A small network was shown many inputs. Here are its activations along a few directions, one row for each input.
In each table, some parts of the input vary, and every possible input appears once, in random order.
Descriptions start from the smaller parts, as in this example, which fits no table here: one of 6 places along a line, together with either a single point or one of 9 places along a line or (one of 3 separate values, together with one of 5 places around a ring).
Shared parts are said once, and a part with two or three values counts as separate values.
In the rows, 128 means zero.

Other details of the inputs shift rows strongly along three fixed directions, in all tables alike. That doesn't count.

A family of inputs:
x1: [ 93 156  90 146 121 159  87  92 114 104 155 157  72]
x2: [157 151 119 121 149  80 119 141 107  82 134 117  55]
x3: [196 126 136 145 165 104 155 153 114 152 107 124 163]
x4: [ 70  98 137  75 135  69 198 125 181  69 181 115  70]
x5: [138 101 158 107 112 109 160 141 153 142 110 123 151]
x6: [171 152 125 151 134 122  80 135 103 162 111 136 170]
x7: [104 127 148 155  93 184 106 113 114 172 115 141 194]
x8: [131 143 113 162 133 197 121 104 122 177  93 142 183]
x9: [134 126 122 117 131  84 130 125 106  75 153 116  69]
x10: [147 179 112 121 146 117  74 108  90  93 129 125  67]
x11: [126 153  98 128 124 154  56  94  88  98 146 119  74]
x12: [ 64 137 120 124  97 179 106  66 137 106 150 135  93]
x13: [143 105 135 111 124 100 147 144 133 115 109 122 126]
x14: [126 128 108 102 155  87 111 132 116  83 166 109  66]
x15: [ 71 113 140 175  98 193 124 123 125 188 122 155 186]
x16: [203 137 137 127 152  83 108 179 112 135 106 101 135]
x17: [165 105 151 130 121  99 146 162 115 144 103 129 148]
x18: [  8 108 113 124 104 183 156  89 165 102 166 150 101]
x19: [141 147 114  99 168 108 156 111 124  89 152 125  87]
x20: [104 150 124 153 123 171  70  99  95 160 126 142 153]
x21: [ 43  65 154 113  85 143 229 142 196 113 150 132 160]
x22: [208 129 126 125 173 100 141 161 117 148 113 106 158]
x23: [ 86 171 109 127 117 174  84  74 130 105 134 136  64]
x24: [110 136 131 160  97 181 106 112 151 189 110 148 190]
x25: [ 90  71 148 117 111 102 228 176 206 131 140 136 177]
x26: [155 122 148 114 122 109 127 142 112 136 111 128 143]
x27: [196 150 123 124 166 100 127 121 117 144 106 106 139]
x28: [157 153 125 161 129 148  79 130 106 157  81 126 151]
x29: [163 108 130 118 140  82 149 179 148 131 139 116 148]
x30: [140  93 147 107 115 118 159 167 142 140 121 121 149]
Description of these inputs: one of 5 separate values, together with either a single point or one of 5 places around a ring.
Q: Changing only the choice among 5 separate values turns x19 into x22. The same change can be made to x26. Which row results?
A: x30
Q: Which other rows does x2 become when the place on the ring of 5 takes its other values? List them by row number.
A: x1, x9, x15, x17
Q: Which other rows does x12 become when the choice among 5 separate values takes its other values? List them by row number.
A: x7, x9, x11, x21
Q: List by row number the other rows that have the choice among 5 separate values in common with x8.
A: x13, x18, x21, x25, x28
